A small network was shown many inputs. Here are its activations along a few directions, one row for each input.
Each table varies a few parts of the input and shows all the possible inputs, shuffled.
Descriptions start from the smaller parts, as in this example, which fits no table here: one of 6 places along a line, together with either a single point or one of 9 places along a line or (one of 3 separate values, together with one of 8 places around a ring).
Shared parts are said once, and a part with two or three values counts as separate values.

Other details of the inputs shift rows strongly along two fixed directions, in all tables alike. That doesn't count.

A family of inputs:
row 1: [  8 -19 -13 -14 -16  -6 -17 -25  -2 -22  25]
row 2: [-49  -4  -4  -3  -3  14  27  42  -9  24  -3]
row 3: [-30  12   3   6   8  10  29  40  -5  25 -15]
row 4: [ 24  -5  -4  -8  -9  -6 -10 -25   1 -19   9]
row 5: [-29  16  -1  -2   5   5  32  39  -8  19 -20]
row 6: [-14 -14 -12 -31  -5 -14 -42 -27  12  -4   8]
row 7: [-22 -32   6 -16  -9   6 -16   2  -4 -18  39]
row 8: [ -3  -7  -1   7   1  -2 -12  -5 -11  -2   6]
row 9: [ 46  23   4  23  10 -10  -5 -22   8  -6 -17]
row 10: [-32   8 -12  -2  -1   5  22  27 -17  22 -19]
row 11: [  1 -25  -1  -2  -5  -1 -29 -20  -9 -16  25]
row 12: [ -6  23  -4  25  13  -4  12  18 -10  20 -26]
row 13: [-27 -20  -6 -17 -11   5   4   4 -16   2   8]
row 14: [  6  18   6  25  18  -1   3  14  -2  12 -16]
row 15: [-24 -25  -5 -30 -23  12  13   0   0  -1  17]
row 16: [-17   8 -16  -6 -10  11  33  13  -6  27 -24]
row 17: [-31   5  -4  15   4   8  16  31  -9  28 -12]
row 18: [ 32  39   6  16  12 -13  19   8  12  -4 -28]
row 19: [-28   5  -5  -5  -4   9  25  23 -17  23 -22]
row 20: [ 16   2  -3  -7  -8  -1   4 -16  -1  -4  -6]
row 21: [ 21  37  11  18  23 -16   9  17   1  -8 -24]
row 22: [ 41  30   7  33  27 -21 -17 -10  -1 -12 -17]
row 23: [ 48   1   6  10   4 -12 -22 -41   9 -21   6]
row 24: [-32 -35 -16 -12 -22  16  -4  -3  -1   9  29]
row 25: [-28 -10  -6  -1  -5  10  10  10 -15  20  -5]
row 26: [ -5  -6  -1 -17 -14   9  15   4   4  -1   0]
row 27: [ -2   2   0 -24   5 -18 -37 -19  21 -10   2]
row 28: [  9 -14 -13  -2  -9   0 -16 -26   0  -8  17]
row 29: [ 52  30   2  28  17 -13  -6 -23   9  -6 -21]
row 30: [ 1 -3  1 -1 -4  2  3  2 10 -6 12]
row 31: [ 10  34   1  30  21  -7  14  16  -6  20 -34]
row 32: [-27 -35 -16 -21 -27  20   0 -16  -8  11  20]
row 33: [-12  17  -1   4   2  12  35  26   7  26 -19]
row 34: [ 31  15  -5  16   7  -7  -3 -18   5   0  -9]
row 35: [29 13 15  6  8 -3  7 -6 16 -7 -6]
row 36: [-18   1  -3   3  -7  18  30  15   3  36 -20]
row 37: [-30 -35 -15 -15 -21  18  -2  -4  -1  11  30]
row 38: [ 38  25   7   6  10 -15   3  -7  12 -18  -8]
row 39: [-21 -10  -6 -14   2  -6 -36 -15  18  13   3]
row 40: [ 10  -6  13  -8   4 -11 -12  -5  -1 -28  16]
row 41: [ 25 -12  11  -5  -4   1 -15 -19  14 -23  21]
row 42: [  4  13  10  22  13   3   5  15  -2  14 -19]
row 43: [-20 -30 -10 -20 -12  -2 -19  -8 -15 -17  32]
row 44: [ 49  31   8  31  20 -13  -8 -13  15  -5 -16]
row 45: [-14  -1   6  10   6   7   9  15  -6  17  -9]
row 46: [16 13 12 24 16 -6 -8  4  0 -1 -7]
row 47: [-11  -6  12  -3   4   3   4  12  -1  -2   7]
row 48: [ 43  -3   3  -3  -4 -11 -20 -35   6 -29   8]
row 49: [ -1  15   1  16   0  16  29  17   6  35 -32]
row 50: [-17 -12   5  -4   3   4  -3  11  -3  -7  17]
row 51: [-53 -30 -10 -28 -17  15   9  20 -14   2  23]
row 52: [ -4   4  -2   9  -4  12  16   7   4  22 -12]
row 53: [-15 -24   4 -20 -10   2 -11   1  -6 -20  26]
row 54: [ 12 -11   5  11   9  -9 -33 -13  -2 -21  25]
row 55: [  0  22  11  24  15   4  15  22  -4  24 -29]
row 56: [ 12  -6  -1  -1   4 -12 -20 -14  -9 -23  12]
row 57: [-19  10 -18  -6 -10   9  31  15  -7  26 -24]
row 58: [ 5  6 -2 15 11 -4 -7 -2 -9  1 -6]
row 59: [-11 -13 -11 -19  -1 -12 -47 -32  15   1   8]
row 60: [ 23 -10  -9   5  -6  -8 -24 -32   3 -19  20]
row 61: [ 19   6  -2  -5  -5  -3  10 -13   2  -2 -12]
row 62: [ 43  30  13  21  21 -22  -9  -7  -3 -18 -19]
row 63: [ 10   4 -10  -5  -5  -4   6 -10   0  -2  -3]
row 64: [ 22  11   8  17  12  -8 -12 -10  -7  -5  -9]
row 65: [-31  -3 -16  -3 -17  25  35  15  -7  43 -25]
row 66: [ 33  25   6  20  18 -24 -12  -5  -4 -20 -12]
row 67: [  8 -15  -2 -19 -10  -2  -9 -17   6 -26  24]
row 68: [ 12 -20  -2   0  -6   3 -21 -23   7 -12  26]
row 69: [ -5  -4   3 -18   7 -13 -40 -17  25  -6   9]
row 70: [  4  13   2   6   6  -4   8  10 -10   4 -21]
row 71: [-13 -27  -9 -28 -19   4  -8 -11   1 -20  34]
row 72: [-16 -24   5 -22 -10   1 -11  -1  -8 -20  27]
row 73: [-2 -3  4 -5 -6  9 11  5  8  1  6]
row 74: [-21 -29   2 -23 -12   1 -14   0  -8 -23  35]
row 75: [-31  16  -2   1   3   3  31  40  -9  18 -20]
row 76: [ 12  26  12  10   6   7  30  16  11  18 -30]
row 77: [ 45  25  15   5   9 -12   4 -11  13 -19 -15]
row 78: [  9 -26   2  -6 -13   6 -20 -26   5 -11  27]
row 79: [-24 -17   7  -9  -4  11   3  16  -4   0  13]
row 80: [  2  13   3   5   3   8  22  13   9  12 -13]
row 81: [ 24  21  16  19  24 -14 -10   6   5 -17  -2]
row 82: [-14   5  12   2   5   7  14  22  -3   8  -7]
row 83: [ 12 -11   3  -7  -3  -1 -14 -14  11 -21  26]
row 84: [-53 -36 -12 -13 -14  18  -1  17 -14  16  28]
row 85: [ -9   5  -1 -11  -9   8  26  13   3   7 -10]
Description of these inputs: one of 5 places around a ring, together with either a single point or (one of 2 separate values, together with one of 8 places along a line).
Question: Changing only the place on the ring of 5 turns row 2 into row 12. The same change can be made to row 50. Which row results?
Answer: row 58
Question: Changing only the place on the ring of 5 turns row 59 into row 39. The same change can be made to row 60. Which row results?
Answer: row 24
Question: Changing only the place on the ring of 5 turns row 67 into row 80. The same change can be made to row 26. Which row results?
Answer: row 41
Question: Which other rows does row 10 become when the place on the line of 8 takes its other values? List them by row number.
Answer: row 13, row 19, row 43, row 56, row 62, row 66, row 70
Question: Which other rows does row 76 become when the choice among 2 separate values takes its other values? List them by row number.
Answer: row 82
Question: Which other rows does row 46 become when the place on the line of 8 takes its other values? List them by row number.
Answer: row 14, row 17, row 42, row 45, row 54, row 55, row 84
Question: Start at row 15 and move only the place on the ring of 5, one step at a time. The first step leads to row 61. Which rows follow, in order?
Answer: row 23, row 36, row 35
Question: Which other rows does row 3 become when the choice among 2 separate values takes its other values? List them by row number.
Answer: row 33

A family of inputs:
row 86: [ -5 -21   5 -10   2  -5 -24 -13  -2 -21  35]
row 87: [ 21  29  13  23  19  -9   0  15  11   0 -17]
row 88: [-21 -20 -11 -16 -18  18  11   1  -1  19   3]
row 89: [ 26   9  -6  -5   0 -10  -8 -21  12 -12  -4]
row 90: [-16 -23 -10 -30 -22  11  -4 -14   5   0  15]
row 91: [-55   5  -9  -6   2  20  37  44 -10  43 -18]
row 92: [ 11  36  10  25  21 -10  18  22  -1  16 -42]
row 93: [-17 -22 -17 -14 -22   9   0 -13  -3   6  17]
row 94: [ 15  48  12  30  27 -13  25  27  -1  24 -50]
row 95: [-54   5 -12  -4  -6  21  31  42 -16  42 -25]
row 96: [-17 -22   2 -13 -13  12  13  15 -13 -15  25]
row 97: [-23 -18 -16  -6 -16  19  10  -1  -6  22   3]
row 98: [ 23  -2  15   9   8 -14 -28 -12  11 -27  20]
row 99: [ -5 -21   2  -8  -5  -4 -30 -15  -7 -22  28]
row 100: [-29 -27  -2 -12  -6   5  -9   1  -6  -7  23]
row 101: [ 47  43  16  30  32 -26  -8   2   5  -9 -28]
row 102: [ 37   1  12  10  15 -22 -39 -22   3 -36  13]
row 103: [ 25   8  -3  -4  -1 -11  -6 -23  12 -12  -4]
row 104: [ 20  39  -8  23   9  -2  25   9   6  26 -43]
row 105: [-26   6  -7 -15 -14  16  33  13   3  33 -26]
row 106: [ 46  23  17  23  29 -22 -25 -13  10 -30  -4]
row 107: [  4 -21  10  -8  -8   2   0  -1  -9 -32  33]
row 108: [-16 -27 -12  -9 -18  15  -2 -15  -6   7  18]
row 109: [  9 -28  -2 -14 -14   3 -18 -29   4 -13  26]
Question: Changing only one part turns row 89 into row 103. The same change can be made to row 97. Which row results?
Answer: row 108
Question: What do these inputs look like to the network?
Answer: one of 2 separate values, together with either a single point or one of 5 places around a ring or one of 6 places along a line
Question: Which other rows does row 98 become when the place on the line of 6 takes its other values? List them by row number.
Answer: row 86, row 92, row 94, row 99, row 100
